These are the activations of a small neural network, seen along a few directions. Each row is one input.
In each table, some parts of the input vary, and every possible input appears once, in random order.
Descriptions start from the smaller parts, as in this example, which fits no table here: values(3) and (point or line(9) or (line(4) and ring(5))).
Shared parts are said once, and a part with two or three values counts as separate values.

Other details of the inputs vary at random and push rows far along two fixed directions, the same in every table; ignore that.

A family of inputs:
R1: [-21,  -5, -33,  22, -13, -14,   8, -25,  18, -23,   9,  16,  43,   7,  -4]
R2: [-15,  -6, -43,   5, -22, -30,  14,  -8,   1, -24,   6,  -2,  32,  -9,  11]
R3: [ -3,  -6,  38,  47,  -1,   0,  -5, -35, -41,  -3,  30, -11, -16, -49, -42]
R4: [ -9, -11, -13,  23, -24, -27,  15, -23, -13, -16,  21,  -5,  15, -32,  -9]
R5: [-13, -10, -22,   9, -16, -27,   8, -27,   3, -20,  17,  11,  20, -28,   1]
R6: [ 15,  -1,  53, -13,  15,  21, -18,  10, -22,  26,   4, -10, -59, -11,  -2]
R7: [-22, -10, -25,  22,  -9, -11,   5, -29,  -3, -24,  11,  14,  32,   1, -14]
R8: [ 14,   4,  68,  12,  29,  32, -27,  -2, -29,  26,   8,  -8, -55, -20, -24]
R9: [  7,   0,  22, -27,   1,  18,  -1,  22,  -8,  21, -13,  -4, -38,  29,  10]
R10: [ 13,  -2,  30, -18,   3,  22,  -6,  15,  -4,  24,  -8,  -8, -40,  26,   5]
R11: [-19,  -5, -24,  22, -16, -13,   5, -28,   4, -22,  12,  18,  31,   0, -15]
R12: [-14,  -8, -25,   2, -19, -30,  13, -25,  -2, -22,  17,  10,  18, -28,   3]
R13: [ 28,  12,  40, -29,  26,  25, -10,  23,  -7,  17,  -5,  -3, -33,  -6, -16]
R14: [ 19,   3,  39, -17,  12,  17, -13,  16,  -4,  25,  -4,  -8, -46,  -3,   5]
R15: [ 24,   0,  62,  -7,   8,  18, -13,   0, -21,  29,  10, -12, -64, -21, -10]
R16: [-14,   4, -48,   7,   7, -14,   6,   6,  19, -18, -17,   3,  56,  13,  16]
R17: [  6,   2, -17, -40,  -1,  11,   3,  38,  20,  14, -29,   0,  -9,  52,  33]
R18: [ 13,  12,  46,   1,  23,  28, -25,  10,  -9,  22,  -2,  -1, -43,  -8, -11]
R19: [  1,  15, -21, -35,  40,  20, -18,  44,  33,  11, -43,   7,  19,  43,  36]
R20: [-10,  -4,  -3,  43,  -4, -11,   5, -33,  -8, -14,  19,  -3,  28, -33, -22]
R21: [-16, -19, -11,  18, -27, -19,  15, -35, -11, -18,  24,   9,  14, -14, -13]
R22: [ -3,   8, -23, -30,  29,  24,  -8,  39,  29,   9, -42,   7,  21,  66,  31]
R23: [  1,   5, -39,   2, -13, -25,  22,  -5,   6, -29,   8,   3,  47, -19, -15]
R24: [  3,  21, -21, -30,  31,  18, -19,  45,  45,  11, -39,   7,  14,  45,  38]
R25: [ 17,   5,  61,   9,  34,  35, -26,   2,  -9,  31,   2,  -7, -40, -10, -15]
R26: [  3,   6,   0, -12,  25,  29, -12,  27,  23,  16, -27,   2,   4,  48,  14]
R27: [  7,   6, -28, -46,   2,  11,   3,  44,  33,  11, -35,   1,   1,  63,  38]
R28: [  5,  -7,   9,  20, -24, -17,  13, -21, -18,  -1,  21, -13,  -8, -34, -15]
R29: [ -2,   5, -34, -48,   7,  12,  -2,  49,  26,   7, -39,   2,   4,  68,  43]
R30: [-10,   8, -35,  16,  -7, -16,   2,   1,  12, -18,  -4,   4,  35,  -1,   2]
R31: [  3, -13,  48,  36, -26, -13,  12, -39, -53,   2,  40, -16, -37, -63, -37]
R32: [-12,  11, -49,  11,  -1, -16,   5,   8,  32, -18, -12,   3,  51,  14,  18]
R33: [ 24,  -3,  67,  -7,   7,  19, -12,   0, -27,  31,  12, -12, -70, -23, -12]
R34: [ -5,  -8, -11,  23, -27, -27,  15, -26, -11, -14,  22,  -6,  14, -33, -11]
R35: [ -5,  -3, -31,  -2, -17, -16,  23, -20,   2, -29,  13,  16,  39,  -6, -23]
R36: [ -7,  -7, -28,  11, -30, -32,  21, -17,  -5, -18,  14,  -2,  20, -24,   3]
Each input here is: values(3) and (point or ring(5) or ring(6)).
Q: The inputs of R32 and R24 match in every part but the values(3) part. If R3 is changed in the same way as R32 into R24, which row does it become?
A: R8
Q: A walk changes only the ring(5) part. It starts at R7 and steps to R11. List the rest of the walk in order.
A: R1, R26, R22
Q: Change only the values(3) part in R33. List by row number the other rows that result.
A: R17, R36

A family of inputs:
R37: [ 31,   6,  61, -24,  16,  31, -10,  35, -23,  38, -11, -21, -66,   5,   0]
R38: [ 19,   8,   8, -29,   8,   8,   1,  33,   5,  17, -19, -11, -23,  16,  19]
R39: [  4,   7,   7, -26,  19,  26, -13,  25,   7,  10, -21,   8, -14,  38,   5]
R40: [ -5,   1, -40, -13, -21, -25,  15,   2,  11, -18,   2,   4,  23,  -4,  12]
R41: [ -8,  -7,  -4,  34, -16,  -9,   7, -28,  -9, -12,  18,   0,  17, -16, -23]
R42: [-12,  -9,  -5,  29,  -4, -10,   1, -24, -15, -12,  14,  -2,  17, -21, -15]
R43: [-15,   0, -34,  10, -10, -14,   7, -12,  21, -16,  -1,  17,  38,   9,   6]
R44: [ 34,  10,  57, -26,  12,  30, -13,  33, -17,  40, -12, -20, -70,   6,   0]
R45: [  4, -12,  43,  18, -19,  -4,   1, -28, -37,   8,  32, -10, -45, -41, -23]
R46: [ -3,  -3,  -2,  22,  -5, -14,   2, -30,   3, -15,  23,   7,  18, -36, -20]
R47: [ 12,   2,   6, -25,   7,   7,  -4,  29,   4,  17, -19, -10, -24,  21,  26]
R48: [-10,  -9, -33,  -9, -21, -19,  18,  -4,   8, -16,   0,   6,  26,  10,  12]
R49: [  6,  14, -23, -35,  23,  19, -12,  43,  45,  11, -36,   6,  13,  55,  33]
R50: [-12,  -8, -33,  -5, -17, -24,  12,  -4,   4, -15,   1,   3,  23,  -2,  17]
R51: [ 29,   3,  58, -23,   7,  33, -11,  26, -15,  41, -11, -18, -70,  18,  -1]
R52: [-13,  -1, -31,   7,   0, -14,  -2, -11,  23, -16,   3,  12,  33,  -5,   9]
R53: [ 26,   4,  55, -21,  11,  28, -17,  28, -18,  40, -11, -20, -71,   9,   6]
R54: [ -8,  -2,  -3,  23,  -4, -12,   8, -26, -12, -16,  17,   1,  20, -28, -19]
R55: [-17,  -2, -37,   5,  -5, -11,  10,  -9,  14, -20,  -3,   9,  42,  15,   5]
R56: [ 10,  14, -24, -51,  10,   6,   2,  57,  25,   9, -36,  -5,  -2,  45,  39]
R57: [-14,  -4, -39,   9,  -5, -10,   9,  -6,  12, -18,  -5,   6,  45,  14,   1]
R58: [ -4,  -1,  -6,  30, -10, -14,   6, -20,  -8, -14,  17,  -3,  19, -28, -22]
R59: [  3, -16,  48,  14, -20,   0,   8, -29, -37,   7,  32,  -8, -42, -31, -30]
R60: [ -2,  -9,  47,  23,   3,   9, -13, -33, -38,   2,  27,   4, -36, -35, -36]
R61: [ -9,  -3,  -1,  22,  -4, -13,   6, -30, -10, -14,  17,   9,  19, -33, -18]
R62: [ -2,  -9,  50,  32,   4,   8, -10, -34, -34,  10,  24,  -2, -29, -40, -29]
R63: [ -5,  -4,  -6,  25,  -4, -11,   6, -20, -12, -14,  14,  -3,  23, -25, -21]
R64: [-15,  -7,  -1,  27,  -4, -10,   2, -29, -15, -14,  17,   1,  14, -23, -13]
R65: [-15,   2, -35,  11, -10, -13,   9,  -8,  18, -19,  -1,   9,  37,  14,   5]
R66: [ 27,  18,  63,  -7,  29,  40, -21,  34, -13,  38, -13, -22, -59,  10,  -7]
R67: [-14,  -8, -32,  -7, -19, -25,  13,  -4,   5, -17,   4,   4,  18,  -2,  15]
R68: [  2,  16, -21, -26,  22,  14, -15,  46,  34,  14, -39,   3,   6,  45,  39]
R69: [-11, -11,   1,  21,   1,  -9,  -2, -34,  -6, -12,  21,   8,  14, -30, -13]
R70: [ 11,  17, -24, -44,  35,  18, -13,  51,  40,  10, -41,   2,  16,  45,  35]
R71: [ -7,  -8, -35,  -8, -20, -21,  19,  -6,  12, -14,   0,   6,  24,   9,  14]
R72: [-10,   6, -35,   8,  -5, -18,   6,  -5,  20, -18,  -3,  13,  39,  -4,   6]
R73: [  8,   9, -29, -49,   1,  10,   2,  51,  31,  11, -35,  -1,  -2,  57,  40]
R74: [  8,  10,   5,  -4,  17,  18, -14,  31,   8,  16, -22, -12, -11,  25,  14]
R75: [-17,   3, -33,  14,  -5, -16,   3,  -7,  14, -18,   0,   5,  33,   2,  10]
R76: [  1, -10,  50,  30,  -1,  12,  -3, -37, -32,  10,  25,   1, -26, -30, -36]
R77: [  5,  -4,  45,  19,   3,   8,  -7, -29, -37,  -1,  27,   3, -31, -40, -42]
R78: [-14,  -5, -36,   0,   0, -11,   5, -15,  23, -20,   2,  17,  44,   8,   4]
Q: The inputs of R73 and R45 match in every part but one. If R41 is changed in the same way as R73 into R45, which row does it become?
A: R74
Q: The inputs of R51 and R44 match in every part but one. If R78 is changed in the same way as R51 into R44, which row does it become?
A: R70
Q: What is each input in this table made of?
A: values(3) and (point or ring(5) or (values(2) and line(4)))
Q: Change only the values(3) part in R43. List by row number the other rows that result.
A: R68, R72
Q: A walk changes only the line(4) part. It starts at R69 and steps to R62. List the rest of the walk in order.
A: R64, R42

A family of inputs:
R79: [ -3,  -4, -20,   0, -14, -14,   8,  -8,  25,  -3,  -1,   3,  16,   6,  16]
R80: [ -2,   0, -15,   3,  -6, -15,  10,   5, -11, -10,  -3,  -9,  12, -13,   5]
R81: [ -9,  -1, -24, -20,  -3,  -9,   1,  -5,  10, -10,  -2,  21,  11,  11,   6]
R82: [  4,  -6,  34,  18, -10,  10,   7,  -9, -29,  15,   8, -13, -28,   1, -17]
R83: [  2,  14, -59, -35,   6, -19,   2,  39,  46, -11, -32,   3,  39,  20,  54]
R84: [-11,  -6, -19,  15, -19, -14,   4,  -5,   7,  -9,   3,  -3,  11,   8,   8]
R85: [ -8,  -9,  10,  42, -24, -29,   6, -40, -33, -16,  40, -10,  -2, -66, -23]
R86: [  5,   9, -15, -10,  -7, -17,   7,   6,   4, -11,   3,   3,   9, -22,   3]
R87: [  6,  14, -61, -47,   7, -15,  13,  46,  36, -10, -33,  -2,  39,  34,  33]
R88: [  0,  -7, -18,  -5, -21,  -6,  19,  -5,   8,  -7,   7,   3,  16,  13,  -7]
R89: [ 43,  28,  92, -12,  69,  71, -45,  58, -13,  61, -32, -27, -74,  11, -12]
R90: [-13, -27,  20,  32, -30, -17,  17, -73, -43, -24,  52,  11,  -1, -53, -52]
R91: [ -5,  13,   0,  -6,  42,  30, -22,  22,  21,   5, -24,  11,  16,  36,   7]
R92: [-23, -26,  15,  47, -26, -23,   4, -67, -39, -21,  47,   5,  -7, -53, -34]
R93: [ -7, -17,  38,  16,  -5,  10,  -2, -24, -42,   7,  16,  -1, -30, -16, -24]
R94: [-16,   0, -62, -36,   7, -11,   0,  23,  47, -10, -27,  22,  39,  41,  51]
R95: [ -2,   3, -16,  -3, -21, -10,  11,  -7,  12,  -8,   4,   9,  11,   6,   0]
R96: [ 40,  22,  98,  -1,  56,  78, -42,  44,  -7,  63, -28, -25, -77,  34, -15]
Q: What is each input in this table made of?
A: values(3) and (point or ring(5))
Q: The inputs of R79 and R83 match in every part but the values(3) part. If R95 is changed in the same way as R79 into R83, which row does it become?
A: R86
Q: Change only the values(3) part in R96. List by row number the other rows that result.
A: R89, R91
